A small network was shown many inputs. Here are its activations along a few directions, one row for each input.
In each table, some parts of the input vary, and every possible input appears once, in random order.
A made-up example of a description, with smaller parts first: one of 2 separate values, together with either a single point or one of 11 places around a ring or (one of 5 places around a ring, together with one of 6 places along a line).
Shared parts are said once, and a part with two or three values counts as separate values.

Table:
R1:  0.75  2.52  3.90 -0.14  4.73  0.12  0.25 -2.81 -3.86 -3.74  2.49 -1.25
R2:  4.33  2.23 -0.65  2.10  4.18 -1.76 -3.21  0.91  4.17  2.57 -2.78  2.50
R3:  1.31 -2.44 -3.47 -0.10 -3.54 -1.25  0.47  1.09  0.46  1.03 -0.64  0.19
R4: -3.64  2.62  1.72 -1.42  4.22  1.52  1.57 -0.04  2.48 -2.35  2.05  2.48
R5: -0.45  0.81  3.03 -1.18  5.34  0.87 -0.19 -2.57 -2.88 -4.02  2.37 -2.18
R6:  1.16 -3.56 -0.13 -1.71 -3.87 -0.99  0.60  0.99  1.85  0.60  0.42  1.95
R7: -2.78  3.01  4.16 -0.55  3.76  2.13  3.65  0.63 -0.35 -0.02  0.99  3.04
R8:  1.00 -1.75 -3.47  0.92 -3.67 -0.42  0.23  0.20  0.23  1.67 -0.78 -1.19
R9:  0.13 -1.46 -2.39  1.65 -3.47 -0.54 -0.17 -0.07 -0.96  1.44 -1.62 -1.10
R10: -2.40  0.42  3.18 -0.52  4.96  3.40  0.70  0.34 -0.34 -3.35  0.72  0.10
R11: -0.31 -0.44 -1.69  1.97 -3.30  0.58 -1.49 -1.24 -1.77  1.96 -1.62 -2.03
R12:  0.95 -2.64 -1.57 -0.59 -4.22 -1.00  0.30  1.48  0.80  0.35 -0.78  0.23
R13: -0.21 -1.01 -1.50  2.11 -3.75 -0.62 -0.76 -0.78 -1.14  1.47 -1.31 -2.11
R14: -1.26  0.64  2.38 -2.26  5.62  2.18  0.06 -2.23 -1.57 -3.64  1.10 -2.60
R15:  0.46 -3.09 -0.34 -0.85 -4.64 -1.16  0.15  1.73  0.83  0.46 -0.08  0.77
R16:  0.17  7.64 -2.33  0.78  4.51 -3.95 -1.05  2.83  2.02  2.78 -0.18  0.86
R17: -0.24  0.09 -1.24  2.11 -3.11  1.32 -1.84 -1.79 -1.94  2.23 -1.23 -2.28
R18:  1.03 -3.57  0.42 -2.31 -3.75 -0.44  0.72  1.33  1.96  0.55  0.89  2.60
What do these inputs look like to the network?
> either one of 2 separate values or one of 6 places along a line or one of 10 places along a line
Start at R7 and move only the place on the line of 6, one step at a time. The first step leads to R4. Which rows follow, in order?
> R10, R14, R5, R1

Table:
R19: -0.17 -2.99  1.28 -1.62  0.74  1.34 -2.21 -2.57 -2.28 -4.44  0.78 -4.14
R20:  1.84  3.02  3.79  0.44  7.64 -0.88 -0.44  0.10 -1.32 -2.76  1.04  0.10
R21:  0.85  3.14  3.21 -0.94  8.51 -0.40  0.04 -0.57 -0.41 -2.36  1.13 -0.02
R22:  3.37 -2.55 -2.83  1.16 -3.77 -1.92 -3.63 -1.25  0.21  1.59 -1.31 -2.57
R23: -3.04  0.89  2.95  1.84  0.08  3.95  0.54 -2.68 -4.42 -0.54 -0.59 -2.58
R24:  4.96  3.76 -0.39  2.26  3.93 -3.88 -1.92  2.34  1.65  1.49 -1.72  1.66
R25: -2.68  2.74 -0.35 -0.38  1.47 -0.02  1.84 -1.66 -4.54 -2.28  2.66 -3.55
R26:  0.01 -4.91 -2.40 -1.11 -6.08 -0.85  1.59  3.41  2.95  2.28 -1.21  2.52
R27:  2.60 -3.41 -1.66  0.30 -5.85 -1.63 -0.20  0.24  0.53  2.31 -0.90  1.53
R28:  3.25 -3.13 -2.30  1.28 -4.71 -1.36 -1.58 -0.95  0.49  2.58 -0.59  0.13
R29: -3.75  3.81  3.64 -0.77  5.43  1.01  1.31  0.65  2.48 -1.78  1.88  3.71
R30:  0.21 -3.38  2.66 -0.90 -0.65  2.25  0.61 -3.54 -2.68 -2.82  2.22 -1.18
R31: -0.23  3.13 -5.14  1.36 -2.51 -3.39 -0.15  0.77 -1.50  2.61 -0.14 -2.48
R32: -2.69 -5.18  2.35 -3.43 -1.99  2.63  3.34  0.81 -0.24 -3.08  1.46  1.11
R33: -2.33  1.57 -0.76  1.15  3.25  2.12  0.62 -2.30 -3.52 -2.72  0.47 -3.37
R34:  3.28 -3.07 -2.74  0.94 -4.46 -1.71 -2.39 -0.34  0.33  1.66 -1.45 -0.81
R35: -2.09 -4.60  2.86 -2.98 -2.20  2.27  3.29  0.04 -1.15 -3.06  1.89  1.01
R36: -3.49  2.16  2.51  0.18 -1.44  1.16  1.61 -1.92 -5.08 -0.89  1.79 -2.73
R37: -1.27  4.68 -0.82  1.32  1.61 -2.16 -0.03  3.07  5.68  2.93 -0.85  5.17
R38: -0.36 -4.06 -2.67 -1.28 -6.27 -0.64  1.80  4.29  4.01  1.76 -0.49  2.50
R39:  0.12  2.00 -5.54  3.06 -0.69 -1.11 -1.37  0.21 -0.41  2.16 -2.36 -2.37
R40:  2.32 -3.59 -1.91 -0.26 -6.35 -1.25  0.94  1.37  1.51  1.97 -0.99  1.95
R41:  1.56  4.68 -1.16  0.25  3.03 -1.67 -1.49  3.39  4.23  3.08 -0.88  3.99
R42:  3.78  4.01 -1.08  0.74  4.88 -3.51 -1.45  1.65  2.69  1.98 -1.69  1.46
R43: -0.70  1.08 -1.81  3.99 -3.80  0.55 -1.66  0.07 -1.30  4.82 -3.22 -1.31
R44:  0.17  1.32 -3.29  4.55 -0.75  1.46 -2.14 -0.60  0.02  4.02 -4.08 -2.13
R45: -0.46  3.44  2.74 -1.68  8.12  0.28  0.28 -0.44  0.72 -1.92  1.43  0.86
R46: -3.01 -4.44  2.07 -3.65 -2.16  2.81  3.44  1.61  0.71 -3.51  2.16  1.08
R47: -0.69 -3.90  3.01 -2.48 -2.22  2.28  2.82 -1.25 -1.77 -3.31  1.75  0.50
R48: -2.27  1.01  1.40  2.47  3.07  4.63 -0.13 -3.19 -3.07 -1.09 -1.42 -3.18
R49: -0.41 -3.65  3.26 -1.89 -1.75  1.99  1.81 -2.44 -2.73 -3.06  1.89  0.07
R50:  0.27 -3.42  2.13 -1.22 -0.40  1.86 -0.27 -2.88 -2.71 -3.62  1.35 -2.01
R51: -1.18  3.84  3.26 -1.57  6.90  1.45 -0.04  1.15  1.26 -1.37  1.89  2.73
R52: -2.58  4.03  2.63 -1.93  6.58  1.20  1.32  0.05  2.38 -1.55  2.21  2.30
R53:  0.66 -4.38 -1.94 -0.67 -6.36 -1.31  1.53  2.68  2.08  2.35 -0.81  2.52
R54:  0.38 -2.83  2.01 -0.80  0.30  1.58 -1.41 -3.57 -2.70 -3.58  1.45 -3.55
R55: -1.12  2.43 -2.25  2.14 -5.35 -2.34 -0.54  0.70 -1.91  4.34 -0.91 -1.44
R56:  2.63 -2.65 -3.35  0.25 -3.10 -1.99 -4.38 -0.40  0.43  0.36 -1.88 -3.34
R57: -0.01  5.00 -1.78 -0.07  2.82 -1.99 -0.09  2.28  5.60  3.00 -0.57  3.61
R58:  2.27  4.39 -1.57 -0.07  4.51 -2.83 -1.22  1.70  3.80  2.45 -1.38  2.28
What do these inputs look like to the network?
> one of 2 separate values, together with either one of 5 places around a ring or one of 6 places along a line or one of 9 places along a line
The inputs of R54 and R22 match in every part but the choice among 2 separate values. If R25 is changed in the same way as R54 into R22, which row does it become?
> R31
The inputs of R20 and R24 match in every part but the choice among 2 separate values. If R46 is changed in the same way as R20 into R24, which row does it become?
> R38
Start at R20 and move only the place on the line of 6, one step at a time. The first step leads to R21. Which rows follow, in order?
> R45, R51, R52, R29
Change only the choice among 2 separate values in R44. List by row number the other rows that result.
> R48

Table:
R59:  0.71 -0.14 -2.48  2.04  0.44 -0.74 -1.54 -1.21 -4.40 -1.31 -1.94 -6.10
R60: -0.43  3.17  2.40 -0.13  9.25  1.33 -0.69  1.09  2.60 -0.07 -0.58  3.04
R61: -0.46  5.03  0.04 -0.78  5.27 -1.88 -0.08  2.15  5.53  1.64  0.45  2.51
R62:  1.48  1.02 -3.27  3.18 -4.18 -3.81 -0.77  0.26 -0.53  5.94 -2.57 -0.68
R63: -2.41 -5.01  0.47 -0.59 -6.16  3.42  0.32 -1.94 -2.12 -1.57  0.07 -2.94
R64: -0.10  4.65  4.22  0.95  6.06  1.88  0.78 -0.80 -2.03 -2.24  0.87  0.71
R65:  2.97 -5.96 -0.72 -1.16 -4.69 -1.29  1.10  2.40  4.25  0.25 -0.77  2.93
R66:  0.75 -5.84 -0.44  0.18 -7.90  1.34 -0.40 -0.02 -0.34  1.75 -1.86 -0.10
R67:  2.92  0.34 -4.85  1.57 -2.60 -0.47 -3.12 -2.17 -1.99  2.99 -1.74 -3.22
R68:  1.26  0.81  1.97  1.32  2.92 -0.19 -3.71 -3.57 -4.06 -2.42  1.90 -4.56
R69: -0.27  5.00 -1.62  0.22  0.58 -3.03 -1.53  4.18  3.53  2.96 -1.71  2.82
R70:  1.56  2.59 -5.53  3.58 -2.34 -2.26 -0.77  2.79  3.08  4.41 -1.52  1.98
R71:  0.89 -3.44  1.15 -4.50 -1.17 -1.78  1.95  1.78  3.22 -2.44  2.16  5.24
R72: -1.69  3.34  2.42  0.49  5.33  1.85  0.60 -4.76 -2.85 -3.26  0.44 -2.70
R73: -1.87 -2.24  3.80 -4.87  0.72  2.16  4.67  1.40 -0.76 -3.04  3.78  1.41
R74: -5.32 -3.34  2.44 -1.50 -1.52  3.47  3.20 -1.57 -3.14 -3.58  3.02 -0.34
What do these inputs look like to the network?
> either one of 6 places around a ring or one of 10 places around a ring
List by row number the other inputs of the same sort as R73.
> R63, R65, R66, R71, R74
